Each row below holds a small network's activations on one input, seen along a few directions.
In each table, some parts of the input vary, and every possible input appears once, in random order.
Descriptions start from the smaller parts, as in this example, which fits no table here: ring(5) and (point or ring(11) or (values(3) and line(4))).
Shared parts are said once, and a part with two or three values counts as separate values.
In the rows, 128 means zero.

Other details of the inputs vary at random and push rows far along three fixed directions, the same in every table; ignore that.

Table:
x1: 75  177  52  128  101  177  149  118  76  161  157  125  175  219
x2: 134  79  176  91  130  177  76  107  227  119  107  79  109  123
x3: 63  186  27  91  96  144  238  152  82  161  203  153  147  136
x4: 92  130  90  101  109  191  88  131  153  162  131  67  140  206
x5: 188  56  151  216  197  9  102  168  19  101  140  103  66  151
x6: 98  154  154  95  93  193  120  78  214  140  107  194  154  100
x7: 134  114  137  125  139  100  98  149  118  132  141  92  141  173
x8: 66  193  97  90  115  125  115  141  164  156  64  170  88  51
x9: 170  102  159  131  131  139  153  122  156  116  122  128  108  70
x10: 111  125  105  100  133  108  158  147  115  119  168  100  128  140
x11: 198  81  202  157  141  138  52  114  178  134  77  122  134  124
x12: 153  85  131  151  126  125  139  127  107  147  163  149  141  165
x13: 82  205  142  115  128  83  114  126  156  105  58  199  95  9
x14: 158  170  101  158  134  78  243  137  33  76  156  156  126  55
x15: 143  187  159  111  117  76  137  155  141  136  78  207  170  38
x16: 193  68  210  159  170  92  104  106  134  53  123  83  107  106
x17: 170  85  72  180  127  147  172  140  41  146  169  111  126  190
x18: 77  107  138  106  118  203  47  85  189  140  141  66  148  246
Each input here is: values(3) and (point or ring(5)).
The inputs of x16 and x10 match in every part but the values(3) part. If x1 is changed in the same way as x16 into x10, which row does it become?
> x15
Which other rows agree with x17 in the values(3) part? List them by row number.
> x2, x4, x8, x9, x11

Table:
x19: 105  137  111  137  142  86  126  151  92  145  165  105  129  143
x20: 72  232  93  92  85  161  142  123  144  138  96  166  138  106
x21: 187  75  190  163  144  110  148  101  115  117  153  103  115  121
x22: 47  147  94  89  84  198  147  112  194  158  193  118  159  191
x23: 174  76  242  108  148  87  50  119  219  94  73  141  85  75
x24: 145  143  106  162  117  119  110  118  82  111  125  114  120  144
x25: 168  29  152  165  124  156  93  114  134  121  168  125  146  200
x26: 230  145  151  181  126  58  172  174  65  61  130  153  144  33
x27: 101  187  71  82  89  171  214  150  93  129  126  149  156  61
x28: 170  114  210  156  142  90  92  113  146  96  64  189  115  65
x29: 121  189  153  90  110  119  152  149  188  121  41  165  127  7
x30: 91  151  111  154  121  126  143  128  89  128  145  120  100  155
x31: 104  123  126  125  115  158  166  101  137  149  183  100  137  180
x32: 99  140  113  138  136  144  127  119  99  137  123  161  138  168
x33: 141  141  103  132  107  98  111  144  86  137  134  110  128  150
x34: 67  170  116  69  85  147  115  134  179  166  96  190  148  124
x35: 89  118  93  86  108  131  105  126  143  143  143  121  108  155
x36: 102  117  143  133  132  193  57  93  167  139  136  94  130  226
x37: 170  108  164  132  117  115  140  146  153  71  107  137  145  46
x38: 123  134  123  124  142  171  81  118  177  165  126  98  143  165
x39: 58  183  113  80  96  174  125  113  178  126  80  149  133  107
x40: 96  138  114  139  134  153  135  141  142  165  147  106  111  157
x41: 203  109  199  182  142  51  100  118  110  77  63  190  115  25
x42: 86  133  111  113  125  153  122  112  137  119  130  132  95  159
x43: 80  116  157  102  122  149  80  124  181  162  144  105  119  183
x44: 120  146  114  146  146  144  92  110  119  126  138  107  142  169
x45: 144  40  181  129  164  136  32  111  170  123  127  58  133  194
x46: 95  178  145  138  132  112  142  134  126  119  122  148  113  91
x47: 104  155  95  168  155  99  152  136  58  120  164  114  121  135
x48: 126  125  100  152  125  115  132  124  74  98  112  103  119  125
x49: 110  131  91  138  171  111  136  120  84  107  148  119  114  141
x50: 119  135  91  147  141  136  149  149  93  165  131  148  134  162
x51: 166  159  135  107  134  90  207  121  109  95  118  175  120  16
x52: 123  129  90  166  121  113  150  143  90  154  151  103  100  133
x53: 118  181  90  88  102  143  220  123  95  124  118  142  157  64
x54: 113  130  71  127  166  127  145  140  107  147  153  111  117  140
x55: 137  155  82  136  108  137  173  137  93  118  183  108  174  181
x56: 140  113  217  123  125  90  79  132  184  123  97  137  101  84
x57: 176  63  133  176  186  111  106  135  95  119  127  57  125  159
x58: 108  90  148  111  138  142  60  116  169  163  128  135  153  180
x59: 143  118  93  142  127  113  190  148  73  85  162  93  163  149
x60: 86  135  107  132  141  154  101  103  127  146  132  152  150  162
x61: 111  182  128  96  95  126  133  127  187  155  58  215  139  16
x62: 111  108  117  112  134  163  116  127  169  148  125  119  93  155
x63: 118  98  127  136  150  161  85  117  169  172  124  135  143  163
x64: 125  125  65  131  130  119  159  140  92  138  140  116  96  127
x65: 195  59  230  134  133  169  73  65  202  133  120  93  133  158
x66: 187  89  162  168  157  88  88  152  79  115  140  83  122  194
x67: 144  115  94  117  127  146  185  139  73  117  171  130  113  114
x68: 136  196  128  111  95  130  118  136  184  141  71  167  131  37
x69: 163  57  140  153  140  93  86  134  87  111  129  66  114  170
x70: 157  71  135  157  143  94  115  154  68  110  133  68  113  192
x71: 214  160  152  152  133  68  196  131  67  92  131  135  153  78
x72: 115  103  102  120  105  113  103  128  105  155  129  146  136  170
x73: 166  120  147  140  131  98  125  141  136  109  70  124  115  47
x74: 49  196  84  82  122  166  134  117  157  131  100  140  157  95
x75: 140  117  172  134  166  101  111  118  141  88  103  146  96  99
x76: 143  73  216  116  153  170  46  104  245  129  63  102  115  119
x77: 147  128  91  166  133  107  164  157  58  150  127  147  119  146
x78: 145  116  208  131  156  119  71  115  225  139  93  138  111  54
x79: 78  200  85  134  96  107  165  132  95  127  126  161  112  73
x80: 95  121  152  86  96  182  107  95  238  148  131  176  178  141
x81: 114  140  109  157  126  124  158  149  100  158  143  107  98  145
x82: 167  60  147  184  138  69  96  143  71  121  164  79  94  172
x83: 184  134  158  127  112  157  129  125  125  125  133  134  131  96
x84: 129  120  76  128  137  117  189  139  84  96  194  117  134  160
x85: 153  58  140  151  175  144  97  129  140  132  145  84  93  195
x86: 140  116  188  102  141  101  89  142  166  106  81  122  132  95
x87: 62  121  69  68  86  215  134  120  191  140  181  134  137  175
x88: 111  186  84  78  116  117  227  122  117  116  148  169  141  76
x89: 120  119  94  114  161  84  128  148  89  126  155  114  122  144
x90: 137  64  128  151  145  132  83  96  117  104  144  97  86  178
x91: 119  145  95  154  151  109  162  144  48  95  122  105  125  145
x92: 94  157  96  95  122  144  94  132  142  161  142  109  157  176
x93: 160  80  162  146  129  125  66  131  130  130  132  79  118  214
x94: 135  132  111  142  112  142  186  144  71  136  180  122  121  111
x95: 198  121  174  152  138  66  187  117  95  105  114  183  157  65
x96: 132  93  200  90  103  198  78  92  238  152  100  183  146  83
x97: 123  126  93  156  105  129  175  156  84  116  196  120  132  134
x98: 30  179  109  23  101  173  108  123  230  161  114  159  131  131
x99: 83  193  87  94  111  98  165  162  94  155  114  193  155  111
x100: 78  174  90  96  110  206  109  127  183  183  128  117  143  184
x101: 142  160  86  152  120  131  153  152  86  149  128  107  120  158
x102: 221  116  202  149  138  68  167  111  119  99  84  200  141  4
x103: 153  118  106  135  132  117  202  126  66  101  151  91  155  147
What do these inputs look like to the network?
> values(5) and (ring(5) or (values(3) and line(4)))
The inputs of x95 and x88 match in every part but the values(5) part. If x25 is changed in the same way as x95 into x88, which row does it become?
> x87
The inputs of x101 and x62 match in every part but the values(5) part. If x66 is changed in the same way as x101 into x62, which row does it become?
> x98
The inputs of x45 and x58 match in every part but the values(5) part. If x74 is changed in the same way as x45 into x58, which row does it become?
> x60
Which other rows does x41 become when the values(5) part takes its other values? List them by row number.
> x24, x48, x79, x90
Which other rows does x96 become when the values(5) part takes its other values? List them by row number.
> x27, x67, x83, x94
Which other rows does x56 become when the values(3) part takes its other values? List them by row number.
> x30, x81
